A small network was shown many inputs. Here are its activations along a few directions, one row for each input.
In each table, some parts of the input vary, and every possible input appears once, in random order.
Descriptions start from the smaller parts, as in this example, which fits no table here: one of 3 separate values, together with either a single point or one of 9 places around a ring or (one of 5 places around a ring, together with one of 6 places along a line).
Shared parts are said once, and a part with two or three values counts as separate values.

Other details of the inputs shift rows strongly along two fixed directions, in all tables alike. That doesn't count.

Rows:
r1: 25, 4, 47, 5, -1, -30, -17, -29, 20, 44, 15, 50
r2: -19, 3, 54, -27, -2, -4, 9, -41, 24, 57, 12, 25
r3: -38, -10, -52, -25, 4, 17, 27, 28, -22, -29, -11, -29
r4: -67, 8, -32, -57, 13, 32, 30, 16, 3, -3, -11, -42
r5: -88, 5, -3, -73, 7, 28, 25, -3, 6, 19, -1, -22
r6: -14, -4, 6, -23, -23, 1, 6, -13, 22, 19, 18, 2
r7: 85, -14, 5, 57, 2, -46, -23, 4, 5, 7, 4, 33
r8: -43, 13, 47, -26, -17, 21, -2, -41, 9, 21, 14, -1
r9: 63, -28, -5, 50, -20, -49, -35, 8, 15, 1, 6, 38
r10: -44, -3, -54, -28, 4, 21, 33, 27, -22, -33, -3, -31
r11: 21, 4, -15, 38, 10, -8, -27, 19, -26, -35, -10, 2
r12: 87, -10, -38, 66, 2, -33, 2, 23, -16, -35, -4, 12
r13: 43, -22, -52, 41, 5, -29, -16, 40, -12, -35, -7, 2
r14: -32, 11, -2, -36, 9, 26, 43, -10, -5, 12, 7, -22
r15: -62, 9, 22, -59, 8, 26, 41, -26, -2, 31, 2, -8
r16: 10, -12, -59, 10, 11, -3, 3, 43, -13, -32, -10, -25
r17: -21, -6, 1, -21, -19, 0, 8, -12, 15, 13, 16, 5
r18: -22, -11, 5, -23, -18, -1, 4, -13, 16, 19, 9, 6
r19: 38, -5, -60, 30, 20, -1, 28, 37, -32, -44, -20, -24
r20: -49, 15, 12, -28, 10, 33, 3, -6, -6, 1, -6, -33
r21: 32, 4, -15, 40, -9, -1, -12, 8, -16, -39, -6, -11
r22: 23, -9, -83, 29, 34, 8, 38, 51, -54, -61, -21, -35
r23: 41, -14, -26, 33, -4, -36, -29, 24, 0, -14, 2, 27
r24: -2, 4, -64, 4, 36, 18, 41, 42, -34, -40, -27, -42
r25: -40, 9, 42, -44, 9, 5, 17, -31, 13, 46, 7, 13
r26: -5, 0, 8, 16, 1, 6, -14, -2, -11, -11, -7, -7
r27: 34, -2, -21, 42, -5, -1, -14, 15, -20, -42, -16, -15
r28: -74, 16, -5, -38, 20, 41, 15, 5, -26, -17, -14, -40
r29: 74, -17, -11, 51, -15, -48, -43, 15, 19, 1, 11, 37
r30: -21, 11, -41, -19, 36, 22, 39, 26, -22, -20, -19, -38
r31: 13, -16, -15, 3, -18, -9, -3, 5, 10, 2, 5, 1
r32: 14, -5, 64, 16, -31, -19, -37, -43, 16, 27, 11, 37
r33: 23, 3, 62, 18, -35, -12, -33, -44, 24, 28, 21, 27
r34: 29, -3, 49, 8, -18, -25, -2, -42, 23, 42, 24, 43
r35: -8, -13, 59, -18, -33, -28, -25, -39, 44, 59, 18, 48
r36: -50, 11, 25, -48, 18, 18, 28, -23, 7, 37, 4, -6
r37: 2, 2, 80, -3, -36, -5, -31, -56, 33, 48, 17, 27
r38: 6, 13, 59, -8, -9, 22, -26, -11, 19, 1, 9, 20
r39: 19, -12, 37, -4, -38, -27, -20, -31, 45, 41, 14, 35
r40: -64, 19, 39, -43, -3, 35, 6, -28, 12, 22, -7, -22
r41: 41, -1, -35, 34, 27, -16, 3, 26, -22, -21, -5, 6
r42: 20, 9, 62, 15, -18, -14, -46, -35, 27, 35, 15, 31
r43: -3, 0, -63, 4, 36, 20, 40, 43, -38, -36, -20, -43
r44: 47, -12, 31, 31, -5, -39, -15, -17, 10, 27, 6, 46
r45: 27, 4, -21, 43, 13, -5, -26, 21, -25, -38, -9, -4
r46: -65, 22, -5, -37, 18, 44, 16, 3, -13, -15, -18, -48
r47: 75, -4, -31, 43, 24, -3, 2, 50, -20, -51, -7, 11
r48: -44, 21, 22, -50, 18, 24, 25, -19, 12, 40, 7, -8
r49: 52, -10, 29, 12, -20, -17, -33, 8, 35, 4, 16, 46
r50: 0, 4, 55, -22, -28, -23, -30, -38, 57, 61, 20, 42
r51: 75, -19, -51, 59, -17, -37, -15, 32, -3, -42, -1, 10
r52: -63, 15, 39, -42, -3, 36, 5, -27, 8, 25, -1, -23
r53: -68, 12, -8, -35, 9, 48, 24, -3, -25, -18, -11, -45
r54: -68, 2, 10, -62, -6, 26, 21, -12, 22, 34, 5, -20
r55: 57, 4, 27, 28, 0, -35, -19, -15, 23, 28, 7, 40
r56: -51, 5, -63, -33, 25, 28, 26, 39, -20, -29, -9, -39
r57: -24, 4, -42, -22, 24, 31, 49, 20, -28, -18, -12, -42
r58: 15, 0, 65, 17, -18, -20, -44, -39, 23, 32, 11, 34
r59: -47, 26, 9, -27, 11, 33, 1, -6, -2, -3, -9, -27
r60: -15, -5, -32, -13, 0, 5, 11, 20, 5, -9, -11, -19
r61: 77, -15, -35, 64, 4, -37, 0, 23, -28, -36, 0, 21
r62: 23, -2, -14, 40, -6, -5, -14, 10, -28, -42, -3, -2
r63: 23, -7, -17, 44, 5, -8, -20, 20, -29, -39, -16, -4
Each input here is: one of 3 separate values, together with either a single point or (one of 4 places along a line, together with one of 5 places along a line).
The inputs of r10 and r61 match in every part but the choice among 3 separate values. If r23 is changed in the same way as r10 into r61, which row does it become? -> r1
The inputs of r26 and r9 match in every part but the choice among 3 separate values. If r52 is changed in the same way as r26 into r9, which row does it become? -> r54
A walk changes only the place on the line of 5. It starts at r29 and steps to r16. List the rest of the walk in order. -> r54, r31, r6
Which other rows does r41 become when the place on the line of 4 takes its other values? List them by row number. -> r1, r48, r55
Which other rows does r33 become when the choice among 3 separate values takes its other values? List them by row number. -> r6, r14
Which other rows does r63 become when the choice among 3 separate values takes its other values? List them by row number. -> r35, r44

Rows:
r64: -24, 10, -36, 32, 9, 34, -44, 48, -31, -84, -26, -47
r65: -12, -14, -62, 6, 3, 12, 47, 27, -51, -55, -7, -21
r66: -32, 0, 12, -50, -19, 14, -5, -3, 49, 32, 3, -9
r67: 72, -20, 7, 44, -40, -27, -2, -14, 8, -5, 26, 36
r68: -57, -10, 14, -42, -7, -8, -18, -8, 21, 38, 7, 10
r69: 34, -28, -13, 48, -20, -39, -2, -12, -22, 2, 6, 18
r70: -26, 8, 38, -27, 31, -5, 10, -27, 6, 52, 3, 21
r71: -40, 5, 8, -57, -17, 22, -3, 4, 35, 17, 22, 6
r72: -26, 41, 79, -9, 20, 40, -27, -35, -9, 15, -9, -3
r73: -14, 22, 36, -46, 20, 24, 28, -10, 18, 30, 17, 14
r74: 49, -16, -12, 50, -26, -43, -2, -22, 2, 9, 1, 6
r75: 4, 5, -44, -2, 52, 10, 35, 43, -41, -42, -16, -3
r76: -37, 0, -2, -40, -19, 32, 50, -25, 11, 15, 1, -36
r77: 65, -6, 57, 84, -44, -24, -59, -41, -13, -26, 5, 17
r78: 25, 11, -43, 5, 42, 19, 36, 44, -17, -23, -20, -35
r79: 56, -26, 13, 32, -29, -55, -56, 9, 26, 2, 14, 71
r80: -26, 23, 26, -31, 30, 2, 20, -24, 17, 52, -6, -6
r81: -11, -5, -78, 3, 14, -6, -6, 47, -7, -29, -22, -39
The inputs of r71 and r73 match in every part but one. If r64 is changed in the same way as r71 into r73, which row does it become? -> r72
Describe the family of inputs behind these rows. -> one of 3 separate values, together with either a single point or one of 5 places around a ring
A walk changes only the place on the ring of 5. It starts at r79 and steps to r71. List the rest of the walk in order. -> r66, r81, r68

Rows:
r82: 58, 17, 8, 41, 9, -10, -23, 6, -9, -25, -3, 15
r83: -42, -3, 74, -24, -34, -5, -43, -40, 37, 37, 22, 33
r84: 7, 5, -33, 14, 16, 23, 23, 21, -46, -56, -20, -46
r85: 34, -2, -15, 46, -25, -5, -42, 14, -1, -36, -9, -14
r86: -67, 9, -31, -43, 14, 31, 50, -4, -26, 3, -11, -29
r87: 61, -17, -23, 29, 3, -25, 3, 20, 4, 3, 15, 20
r88: 56, 3, 56, 37, -8, -11, -32, -21, 18, 14, -4, 35
r89: 56, 2, -3, 47, 8, 3, -18, 11, -24, -26, 1, 0
r90: -10, 5, -30, 11, 35, 20, 13, 25, -36, -27, -5, -31
r91: 7, -12, 48, -29, -24, -25, 15, -42, 40, 56, 23, 29
r92: 39, -17, 21, 28, -41, -49, -58, -21, 38, 34, 8, 38
r93: -68, 7, 17, -67, 6, 19, 39, -27, -3, 36, -3, -21
r94: -35, -10, 55, -40, -39, -13, -35, -36, 39, 50, 18, 41
r95: -82, 20, 42, -58, 26, 43, 26, -21, 10, 33, -9, -21
r96: -87, -5, 16, -89, -23, 30, 18, -15, 38, 30, 20, -3
r97: 45, -10, 40, 17, -9, -34, -28, -27, 17, 51, 18, 48
r98: 40, 10, -9, 41, 26, -22, -17, 17, -14, -25, -4, 11
r99: -28, 0, -43, 13, 3, 11, -14, 28, -14, -38, -14, -43
r100: -11, -1, -26, 10, 25, 7, 22, 15, -37, -36, -14, -37
r101: 48, -11, -21, 34, 17, -22, -6, 26, -10, -6, -20, 16
r102: 35, 4, -2, 45, -9, 2, -2, -8, -23, -28, -4, 3
r103: 23, -7, 8, 30, -28, 0, -44, 11, -4, -38, 1, 10
r104: 0, -15, -72, 1, -9, -2, 6, 40, 6, -31, -5, -31
r105: -45, 4, -40, -49, 31, 37, 59, 33, -2, -5, -14, -35
r106: 39, -16, -25, 27, -14, -25, 20, 3, 3, -1, 10, 20
r107: -52, 21, -33, -64, 30, 30, 55, 20, 2, 1, 1, -27
r108: -7, 1, -37, 29, 18, 8, 20, 13, -39, -39, -11, -22
r109: -13, 18, 58, -37, -1, -16, -9, -41, 34, 65, 14, 41
The inputs of r85 and r92 match in every part but one. If r84 is changed in the same way as r85 into r92, which row does it become? -> r93
Describe the family of inputs behind these rows. -> one of 4 places along a line, together with either one of 2 separate values or one of 5 places along a line
List by row number the other rows that have the place on the line of 4 in common with r100. -> r83, r90, r95, r98, r99, r108
